These are the activations of a small neural network, seen along a few directions. Each row is one input.
In each table, some parts of the input vary, and every possible input appears once, in random order.
Descriptions start from the smaller parts, as in this example, which fits no table here: one of 6 places along a line, together with either a single point or one of 11 places around a ring or (one of 3 separate values, together with one of 8 places around a ring).
Shared parts are said once, and a part with two or three values counts as separate values.
(in the rows, 128 means zero)

Other details of the inputs vary at random and push rows far along two fixed directions, the same in every table; ignore that.

Rows:
row 1: [120  81 104 117  86 107 142 121 149 165 168 148 150]
row 2: [107 124 169 147 104 148 170  62 144 147 171 153 109]
row 3: [155 142  64  79 185 123  32 170 131 136 117  99 110]
row 4: [150 157 158 118 113 130 138 138 140  84 143 128 120]
row 5: [ 46  88 126 159 109 104 202 126 128 181 120 118 140]
row 6: [152 177 154 119 160 153  98 122  96  96 101 138  86]
row 7: [132 131  82  71 190 113  69 154 133 128 145  89 127]
row 8: [121  67  70  97 130  87  73 142  97 181 124  87 162]
row 9: [ 26  66  82 145 103  94 180 144 114 149 129  94 149]
row 10: [208 186 206 109 149 148 121 124 147  77  92 121  96]
row 11: [100  87  42 118 120 116  66 153 129 156 117 126 169]
row 12: [138 180 181 172 147 178 157  88 143  89 120 171 126]
row 13: [ 90  81 122 132 101 110 144 114 100 193 159 138 152]
row 14: [131 117 134 174  89 138 178 122 106 131 151 160 142]
row 15: [141  95  78  92 158 106  57 137 139 161 131  82 138]
row 16: [161 186 170 148  78 160 146 110 136  86 121 146 100]
row 17: [158 153  82  96 211 130  66 172 132 144 138 106 120]
row 18: [132 144 119  78 205 111  59 178  98 115 126  93 126]
row 19: [ 70  88 107 153  98  78 187 102 123 150  87 106 124]
row 20: [155 213 196 107 209 151  99 123 142  52 100 131 110]
row 21: [109  92 129 144  83 116 159 131 106 118 156 141 145]
row 22: [178 156  83  98 185 119  68 192 149 130 134 113 131]
row 23: [109 128 150 175 102 164 189  80  93 131 155 162 122]
row 24: [ 51  96  82 157  81 120 182 120 120 143  87 122 118]
row 25: [163 186 189 151 110 160 136 117 112  77 101 158  85]
row 26: [145 125  66 108 120 120  68 160 145 133 134 114 133]
row 27: [160 140  86  64 185  99  50 196 148 119 140  84 135]
row 28: [128  82 112 116  77 107 155 140 137 166 155 149 156]
row 29: [152 131 177 145  75 161 166  61 158 102 132 145 114]
row 30: [176 191 188 158 121 166 167 121 139  89 136 156 104]
row 31: [165 163 230 142 139 146 160 121 125 102 121 166  96]
row 32: [ 89  85 126 143 100 119 152  95 137 160 150 163 174]
row 33: [200 162 193 115 162 133  97 140 121  95  83 115 103]
row 34: [ 47  78  66 161 109 122 193 155 117 180 117 110 158]
row 35: [112 101 157 169  82 142 153  52 146 116 119 150 152]
Description of these inputs: one of 5 separate values, together with either a single point or one of 6 places around a ring.
The inputs of row 22 and row 1 match in every part but the choice among 5 separate values. If row 17 is changed in the same way as row 22 into row 1, which row does it become?
> row 2
Which other rows does row 30 become when the choice among 5 separate values takes its other values? List them by row number.
> row 4, row 10, row 16, row 28
Which other rows does row 31 become when the choice among 5 separate values takes its other values? List them by row number.
> row 14, row 21, row 25, row 33

Rows:
row 36: [179 142 151 101 159 121  95 152 133 141 139 132 135]
row 37: [168 158 127  96 181 114  86 189 132 123 126 113 130]
row 38: [ 50  52  82 137  99  95 167 120 113 181 141 117 155]
row 39: [ 57  71  82 135 112 100 159 136 119 175 129 107 153]
row 40: [ 76  60  69 151  67  96 165 130 106 173 123 118 158]
row 41: [168 173 208 139 139 152 157 110 138  98 139 160 101]
row 42: [103 111  65 115 135 123  99 138 130 151 146 113 147]
row 43: [124 133 137 105 189 108  90 150 119 138 113 111 138]
row 44: [ 83 122 170 193  61 152 231  64 131 108 115 153 113]
row 45: [ 93  82  50 134  80 122 126 125 132 152 139 129 156]
row 46: [185 141 118  76 161 116  40 143 150 111 117  98 125]
row 47: [149 161 113  96 199 131  67 150 132 117 127 108 114]
row 48: [156 165 177 148 109 152 161 123 130  88 120 151 107]
row 49: [174 147 121 105 139 114  91 190 117 121 112 112 126]
row 50: [125 154 172 174  70 172 180  63 130  85 122 167  95]
row 51: [158 176 205 145 147 180 134  64 136  85 137 157  95]
Describe the family of inputs behind these rows.
> either a single point or (one of 3 separate values, together with one of 5 places along a line)
Which other rows does row 50 become when the choice among 3 separate values takes its other values? List them by row number.
> row 40, row 49
